Each row has a name. Each question is about the rows just above it.

[-20,-51,-57,-34,98,-7,-78,74,76,1,-67,116,20,49,96,-21,-21,-47,-1,75,-6,-50,-8,-97,5,30,12,23,-60,1,0,59] : <181>
[25,-27,-37,5,40,-36,0,-35,34,48,45,13,-13,-10,-2,-10,10,12,30,-41,17,-32,-8,3,-10,-33,3,10,14,12,-7,33] : <19>
[-21,-19,13,-1,-7,8,13,-19,17,8,1,-29,-10,-8,-13,-2,13,3,-8,20,-1,5,14,-3,17,23,23,-10,24,13,11,7] : <27>
[-36,3,-16,-33,14,0,9,23,18,-9,-8,7,37,-59,36,-34,-57,36,-16,19,15,3,-47,54,-22,4,0,4,20,43,21,16] : <166>
[25,-27,-37,5,40,-36,0,-35,34,48,45,13,-13,-10,-2,-10,11,12,30,-41,17,-32,-8,3,-10,-33,3,10,14,12,-7,33] : <180>
[-22,-38,64,17,-16,-25,-40,45,8,6,44,-17,15,-24,-1,-22,24,14,-9,31,16,43,-5,-33,36,38,52,-23,38,-30,24,19] : <74>
[-16,59,27,-24,21,-21,61,28,-32,94,-54,43,-6,45,61,-5,-9,2,-73,-31,-54,-49,7,-13,29,-27,27,16,6,-26,-14,50] : <136>
[17,1,19,16,20,-6,-8,-24,29,1,27,-23,-8,6,-15,24,29,-20,27,24,-22,-18,8,-30,2,-39,-37,1,30,-11,-55,36] : <58>
[26,-20,-71,-11,-6,-29,20,-14,-25,-50,-66,14,42,-45,27,40,-54,-82,43,-67,-84,53,35,24,25,-86,73,32,30,-32,-15,14] : <54>
Whose row is [26,-20,-71,-11,-6,-29,20,-14,-25,-50,-66,14,42,-45,27,40,-54,-82,43,-67,-84,53,35,24,25,-86,73,32,30,-32,-15,14]?
<54>
Repeated in <54>:
[14]
[-20,-51,-57,-34,98,-7,-78,74,76,1,-67,116,20,49,96,-21,-21,-47,-1,75,-6,-50,-8,-97,5,30,12,23,-60,1,0,59] is in which row?
<181>

[7,8,-44,-8,-13,-27,-4,-31,11,-37,-17,-1,-40,-20,0,-40] : <115>
[-47,34,61,-34,-26,21,-3,34,-31,70,-10,-49,40,1,-7,48] : <150>
[-27,32,-19,-51,-20,32,-44,34,12,-68,41,14,-43,-18,-63,-36] : <152>
[-72,74,-38,55,94,-14,-84,-18,5,-63,43,96,-46,79,-2,-24] : <43>
[9,38,-7,35,17,24,-46,-3,-32,-52,-28,38,0,39,-55,-36] : <114>
[13,-58,1,10,-10,-52,46,-43,-10,59,-38,-58,20,-58,58,27] : <50>
[-54,-52,50,-58,-50,26,-10,36,-20,62,-20,-59,16,-10,-16,28] : <140>
Which value appears more than once in <114>?
[38]
Repeated in <150>:
[34]

[-33,-53,-55,25,-28,46,6,-43,-33,-22,-44,12,-33,-32,16,-19,-61,21,-10,25,-21,-19,55,-7,15,73,-3,107,-105,-16,75,-3,-24,82,14,-22,-15,40,30,22,19,-75,-33,44,17,-14,-72,16,3,41,-111]  <155>
[-2,-2,-43,48,-23,-9,34,-24,-9,6,-29,27,-88,-20,85,-5,-74,23,-30,-54,-11,32,27,5,-42,94,10,76,-93,-60,21,20,21,82,58,-11,-20,52,-4,-3,14,-50,-29,52,-4,-31,8,27,-23,9,-91]  <172>
[-14,-28,-16,78,14,16,11,2,6,15,-86,-5,-79,32,66,-32,-53,19,-39,-54,-35,31,53,15,-28,95,36,39,3,-61,2,7,37,9,56,-71,0,5,30,-33,81,-23,56,51,81,-37,-5,48,3,24,-67]  <83>
[-2,-22,-43,48,-23,-9,34,-20,-9,6,-11,27,-88,-20,85,-5,-74,23,-30,-54,-11,32,27,5,-42,94,10,-4,-93,-60,-4,20,21,82,58,-11,-20,-4,-4,-3,78,-50,-29,52,-4,-31,8,46,-23,9,-91]  <132>
[-106,6,-47,17,47,16,-86,23,-74,44,-4,-21,-8,-19,22,30,-33,4,-57,26,-33,37,-94,-14,-6,-36,-32,39,-3,2,-6,76,69,-15,9,-21,-22,16,24,106,57,-74,56,-53,77,-35,-7,-64,-6,-25,-1]  <16>
[5,27,-24,63,-30,57,34,-38,-48,43,-92,26,-64,-61,-49,15,-48,-79,-14,25,22,-25,39,12,32,-1,38,22,2,8,11,-2,-25,-50,-21,23,-31,-32,-16,-39,-25,-73,-3,-60,82,-29,11,-38,-41,43,-111]  <68>
[-99,31,-17,-2,15,54,-78,1,-61,44,-60,-35,-26,14,-47,19,-78,22,-25,-10,21,-9,-64,-16,-17,-39,33,56,7,30,9,77,69,-47,8,-65,-33,41,-19,106,43,-62,25,-14,65,42,-26,-48,-32,-65,-3]  <34>
[1,-54,-34,33,48,11,-4,22,-64,8,-4,-28,-64,-67,70,30,-57,-97,-72,-20,-45,11,-82,-39,5,22,4,107,-105,26,73,-29,-14,-17,41,27,42,50,-33,48,-20,-20,-29,13,-1,-5,12,-69,-27,31,-40]  <38>
Whose row is [5,27,-24,63,-30,57,34,-38,-48,43,-92,26,-64,-61,-49,15,-48,-79,-14,25,22,-25,39,12,32,-1,38,22,2,8,11,-2,-25,-50,-21,23,-31,-32,-16,-39,-25,-73,-3,-60,82,-29,11,-38,-41,43,-111]?
<68>

[-30,-8,-24,28,-21,-58,-22,-42,31,-7,41,-6,15,-24,48,25,-22,-36,-47,-26] = <78>
[34,-46,-19,32,-13,-22,18,1,-11,24,-12,-6,9,-21,-35,-18,9,-7,22,-32] = <72>
[-20,3,-1,1,-13,-9,13,-7,-23,-7,17,-6,-19,8,-14,3,9,4,-8,-21] = <133>
[-39,-2,-41,13,-32,27,0,9,4,-22,-6,4,57,8,-76,-111,40,79,-38,1] = <163>
[-18,-18,-11,1,-5,14,-4,13,4,-18,-18,-10,-4,-3,1,-18,9,-7,-16,1] = <100>
[-39,-2,-41,13,-32,27,0,9,4,-22,-6,4,-4,-32,-9,32,34,4,-8,-13] = <142>
[-39,-2,-41,13,26,27,0,9,4,-22,-6,4,57,8,-76,-54,40,79,-38,1] = <135>
[-20,9,-16,-3,-19,32,22,36,4,12,-15,1,12,-32,-40,32,-19,-36,18,9] = <125>
Repeated in <135>:
[4]
Whose row is [-20,3,-1,1,-13,-9,13,-7,-23,-7,17,-6,-19,8,-14,3,9,4,-8,-21]?
<133>
Where do [34,-46,-19,32,-13,-22,18,1,-11,24,-12,-6,9,-21,-35,-18,9,-7,22,-32] appear?
<72>

[-58,15,8,49,78,8,-58,58,8,-40,-45,8] = <56>
[84,-26,23,11,-4,60,20,-5,76,72,57,-40] = <3>
[-21,37,27,-54,-76,7,45,-46,-31,-29,1,60] = <51>
[24,-54,5,-57,-1,-4,4,-38,41,-30,8,-47] = <70>
Where do [-58,15,8,49,78,8,-58,58,8,-40,-45,8] appear?
<56>
Whose row is [84,-26,23,11,-4,60,20,-5,76,72,57,-40]?
<3>

[74,-17,-54,33,-15,69] -> <87>
[74,-67,-15,69,-15,69] -> <33>
[-36,90,-36,-36,-36,-44] -> <110>
[-2,-21,111,30,-80,29] -> <29>
The value that <110> holds more than once:
[-36]
Whose row is [74,-67,-15,69,-15,69]?
<33>
Whose row is [74,-17,-54,33,-15,69]?
<87>
Whose row is [-36,90,-36,-36,-36,-44]?
<110>

[-6,38,32,29,-14,-17,12,51,-12,96,19,32]  <10>
[-6,9,67,67,32,-8,67,67,-1,-14,4,-16]  <82>
[-6,25,-15,62,31,-57,11,35,-14,47,64,36]  <84>
[-6,21,-97,60,23,-18,23,16,3,23,41,15]  <47>
[-6,22,-26,39,112,1,24,50,-8,44,28,21]  <81>
[-6,-19,1,-11,1,-8,25,34,-39,-22,-61,-33]  <99>
[40,-27,-109,46,-35,40,47,23,-20,40,40,-56]  <168>
Repeated in <82>:
[67]
The value that <10> holds more than once:
[32]
Repeated in <168>:
[40]
The value that <47> holds more than once:
[23]
Where do [-6,21,-97,60,23,-18,23,16,3,23,41,15] appear?
<47>
Which value appears more than once in <99>?
[1]
The row with [-6,25,-15,62,31,-57,11,35,-14,47,64,36] is
<84>

[32,49,-8,-28,-26,-42,5,-5,16,66,20,4,26,49,9,-18,8,-32,17,13,18,-23,-22,-63]  <161>
[-12,9,2,-14,-27,-55,-77,13,-52,-63,-41,-50,-50,-17,10,15,26,53,1,-28,-20,-5,8,61]  <24>
[-71,-43,-45,-31,-17,11,60,0,-9,28,60,44,42,37,-22,10,-35,32,36,44,18,42,54,22]  <148>
[-11,36,24,47,13,1,-3,-44,13,25,2,47,-40,20,20,-44,-25,-18,-100,-26,-9,-55,-24,34]  <107>
[-40,-45,-58,-19,-50,-35,-53,-39,-15,-19,0,-45,-16,-47,-18,6,0,-22,-19,-8,-7,0,1,6]  <104>
[41,12,26,18,-14,9,5,42,25,-23,38,-22,8,10,-15,25,15,-9,-19,-13,-15,-21,19,30]  <23>
[-12,9,2,-14,-27,-55,-77,13,-52,-63,-41,-50,-50,-17,10,15,26,53,1,-28,-20,-5,8,4]  <143>
[31,-27,32,10,-87,-15,11,0,19,18,70,-9,-47,-59,3,15,5,-50,-27,-54,-40,-5,9,-16]  <48>
Repeated in <143>:
[-50]
The value that <24> holds more than once:
[-50]

[55,-34,55,55,-26,19,61,-7,55,5] = <97>
[88,1,-65,-24,15,-24,1,-24,-24,-80] = <39>
[69,-7,-78,-35,108,108,-78,-18,71,2] = <59>
The value that <97> holds more than once:
[55]
[69,-7,-78,-35,108,108,-78,-18,71,2] is in which row?
<59>
Whose row is [55,-34,55,55,-26,19,61,-7,55,5]?
<97>

[14,-41,-3,25,45,34,47,37,7,-116,-25,-3,11,110,-96,-3]  <60>
[-24,-24,-71,-81,-24,-71,-71,-36,-2,1,-66,-24,-26,-102,-71,14]  <86>
[-68,100,-73,-49,23,-68,-45,62,31,95,-31,-28,5,22,28,-55]  <95>
Repeated in <95>:
[-68]
Which value appears more than once in <60>?
[-3]
Whose row is [14,-41,-3,25,45,34,47,37,7,-116,-25,-3,11,110,-96,-3]?
<60>
Whose row is [-24,-24,-71,-81,-24,-71,-71,-36,-2,1,-66,-24,-26,-102,-71,14]?
<86>
Which row holds [-68,100,-73,-49,23,-68,-45,62,31,95,-31,-28,5,22,28,-55]?
<95>

